These are the activations of a small neural network, seen along a few directions. Each row is one input.
Each table varies a few parts of the input and shows all the possible inputs, shuffled.
Descriptions start from the smaller parts, as in this example, which fits no table here: one of 2 separate values, together with either a single point or one of 9 places along a line or (one of 4 places along a line, together with one of 5 places around a ring).
Shared parts are said once, and a part with two or three values counts as separate values.
(in the rows, 128 means zero)

Other details of the inputs shift rows strongly along two fixed directions, in all tables alike. That doesn't count.

Rows:
row 1: [104 145  96 102 115 208  73 126 136  82  75  96]
row 2: [127 106 133 193 126  26 155 127 128 204 141 157]
row 3: [218  79  68 176 125 115  89 131 132 124 110 120]
row 4: [ 66 184 160  92 134 132 155 148 100 156 139 152]
row 5: [128 121 130  92 125 215  81 131 129  59 120  90]
row 6: [102 143 107 109 119 205  73 116 137  77  74  88]
row 7: [117 153  95  98 122 209  77 137 125  77  81  98]
row 8: [212  70  72 174 119 118  88 121 135 130 108 116]
row 9: [ 73 168 187  89 138 139 161 135 119 148 160 139]
row 10: [164 100 143 167 133  44 169 142 129 202 181 167]
row 11: [ 68 168 182  84 134 128 165 125 108 140 143 143]
row 12: [127 121 127  86 125 206  88 124 131  47 116  93]
row 13: [231  82  83 168 136 119 122 103 175 104 129 111]
row 14: [ 52 157 177 103 127 125 148 138  96 147 144 141]
row 15: [235  80  82 162 129 130 101 118 158 132 125 114]
row 16: [ 63 154 186  96 130 131 153 142  97 143 155 143]
row 17: [ 49 177 158  98 123 130 150 140 109 163 128 145]
row 18: [125 108 120 190 130  17 173 119 130 186 137 163]
row 19: [126 123 118  88 129 207 100 122 131  40 116  96]
row 20: [104 129 100 102 110 206  71 136 120  74  87  96]
row 21: [ 37 178 153 106 131 115 164 122 119 138 118 143]
row 22: [ 59 172 176  98 132 131 154 128 105 156 136 139]
row 23: [ 66 157 187  91 130 126 163 142 125 121 173 142]
row 24: [ 64 157 175  88 125 135 153 152  96 148 156 151]
row 25: [133 132 111  89 124 214  80 148 113  62 110 104]
row 26: [232  79  81 164 138 117 120  99 161 109 119 112]
row 27: [ 39 175 162 105 126 114 153 123 119 145 118 141]
row 28: [ 38 161 158 106 127 112 163 131 103 130 130 144]
row 29: [122 122 115  90 126 204  98 119 119  44 103  97]
row 30: [ 49 160 165  98 131 118 166 129  98 127 140 147]
row 31: [ 57 172 173  91 131 122 160 121 106 144 132 142]
row 32: [160 102 143 173 139  34 189 127 146 172 184 162]
row 33: [164 113 138 166 143  34 192 110 128 191 154 164]
row 34: [ 72 171 186  86 135 132 168 132 134 130 165 140]
row 35: [128 124 132  96 122 217  83 135 144  54 129  89]
row 36: [177 126 139 167 141  48 178 146 148 201 183 168]
row 37: [145 101 140 176 131  23 169 117 117 192 151 161]
row 38: [230  77  91 170 131 124  99 104 146 131 110 108]
row 39: [136 133 114  87 127 216  82 152 125  58 123 102]
row 40: [198  70  78 187 119 110  85 113 141 126  97 105]
row 41: [205  82  61 182 121 111  86 133 137 125 100 117]
row 42: [ 72 168 185  82 137 130 167 128 120 136 156 141]
row 43: [ 93 129 105 108 114 191  74 119 129  55  78  92]
row 44: [152 117 129 173 140  29 187 106 127 195 143 162]
row 45: [138 140 119  85 123 225  89 135 152  69 123  96]
row 46: [108 140 107  98 119 198  83 109 131  66  74  88]
row 47: [177 124 137 164 144  45 176 142 134 207 174 169]
row 48: [142 132 116 184 133  31 162 138 132 215 136 168]
row 49: [ 41 173 151 111 124 118 142 160 104 148 133 153]
row 50: [155 119 131 170 131  42 168 125 124 219 148 165]
row 51: [ 39 160 167 104 122 111 151 133 102 136 130 141]
row 52: [205  84  76 183 124 115  91 103 150 136  89 103]
row 53: [ 61 153 183  90 129 121 160 135  99 131 151 145]
row 54: [232  80  79 164 126 127  99 115 146 136 111 116]
row 55: [203  85  63 179 128 105 109  94 152 117  85 108]
row 56: [140 147 110  84 129 219  85 138 122  72 102 102]
row 57: [ 73 172 190  91 135 142 162 139 133 142 169 137]
row 58: [233  79  81 172 129 123  98 142 160 112 143 119]
row 59: [227  69  85 170 122 127  97 132 163 117 142 115]
row 60: [192  75  63 186 114 111  81 123 147 130  94 115]
Each input here is: one of 2 separate values, together with one of 5 places along a line, together with one of 6 places along a line.
Question: Changing only the choice among 2 separate values turns row 20 into row 17. The same change can be made to row 23. Which row results?
Answer: row 34
Question: Changing only the choice among 2 separate values turns row 57 into row 35. The same change can be made to row 13. Which row results?
Answer: row 32
Question: Change only the choice among 2 separate values in row 49. List by row number the other rows that result.
Answer: row 48
Question: A walk changes only the place on the line of 6. It starts at row 35 and steps to row 5. List the rest of the walk in order.
Answer: row 16, row 14, row 40, row 2
Question: A walk changes only the place on the line of 6. It starts at row 34 and steps to row 42. List the rest of the walk in order.
Answer: row 11, row 31, row 46, row 27
Question: Change only the choice among 2 separate values in row 51. List by row number the other rows that result.
Answer: row 46

Rows:
row 61: [183  84  86 166 125 114 103 114 132 122 105 116]
row 62: [107 148 116 102 123 191  92 127 127  94  92 103]
row 63: [106 150 113 104 123 191  90 131 132  95  93 105]
row 64: [107 146 107 101 120 188  90 139 125  89  97 111]
row 65: [108 140 113  98 121 187  94 128 118  85  95 109]
row 66: [137 139 139  86 133 202 104 137 128  73 136 106]
row 67: [ 44 164 172 101 123 123 146 143  99 147 138 145]
row 68: [120 116 133 168 132  46 169 123 127 174 145 156]
row 69: [216  81 108 145 131 132 118 118 150 117 145 117]
row 70: [218  88 110 149 137 127 116 120 146 113 142 116]
row 71: [ 50 171 168  95 129 124 159 129 104 147 132 142]
row 72: [ 95 132 120 108 119 178  94 122 129  70  99 100]
row 73: [178  84  92 170 121 109 101 112 140 118 105 112]
row 74: [ 42 171 166 103 122 125 143 155 106 151 141 147]
row 75: [103 138 112 104 120 189  90 138 117  86 100 108]
row 76: [ 75 160 189  79 134 140 174 139 121 130 177 145]
row 77: [ 44 161 173 100 125 120 149 138  99 143 138 143]
row 78: [107 147 112 101 121 190  94 129 123  91  95 104]
row 79: [209  83 106 150 131 127 123 114 163 106 146 116]
row 80: [ 77 166 184  79 133 146 164 155 117 143 179 149]
row 81: [128 125 136 161 132  51 171 115 126 183 138 153]
row 82: [107 141 121  99 125 187  97 114 125  87  91 100]
row 83: [181  92  82 165 126 108 110 107 148 113 102 117]
row 84: [ 50 168 166  93 129 122 157 134 101 143 134 147]
row 85: [215  88 110 151 137 125 120 118 151 107 141 115]
row 86: [124 127 138 164 135  49 170 112 137 182 137 152]
row 87: [217  97 102 153 135 132 108 137 152 120 145 120]
row 88: [188  97  85 164 124 118 104 111 138 131 100 116]
row 89: [133 138 131  84 126 208 103 146 140  82 142 109]
row 90: [159 115 156 143 136  73 175 136 133 183 185 160]
row 91: [129 134 130 162 130  58 161 135 127 197 142 158]
row 92: [ 46 166 166 100 127 125 153 144  97 146 138 148]
row 93: [124 115 136 165 131  49 167 124 120 179 143 156]
row 94: [107 143 110  99 121 188  92 135 120  88  96 109]
row 95: [156 119 157 151 144  60 180 128 141 164 181 155]
row 96: [218  94 104 151 135 131 109 133 148 120 143 119]
row 97: [123 120 138 166 126  53 152 139 119 193 146 157]
row 98: [ 44 172 160 102 126 127 149 155 103 150 140 150]
row 99: [104 142 120 102 125 185 101 112 131  82  90  99]
row 100: [128 121 135 159 132  48 169 121 123 181 140 158]
row 101: [188  97  88 165 126 119 102 108 142 134  98 114]
row 102: [181  95  84 167 126 110 112 102 150 117 101 112]
Question: What do these inputs look like to the network?
Answer: one of 6 places along a line, together with either one of 2 separate values or one of 5 places along a line
Question: Changing only the place on the line of 6 turns row 81 into row 91. The same change can be made to row 85. Which row results?
Answer: row 87
Question: Change only the choice among 2 separate values in row 95. List by row number the other rows that result.
Answer: row 79
Question: A walk changes only the place on the line of 6. It starts at row 89 and steps to row 80. List the rest of the walk in order.
Answer: row 90, row 69, row 76, row 79
Question: Change only the choice among 2 separate values in row 80. List by row number the other rows that result.
Answer: row 96
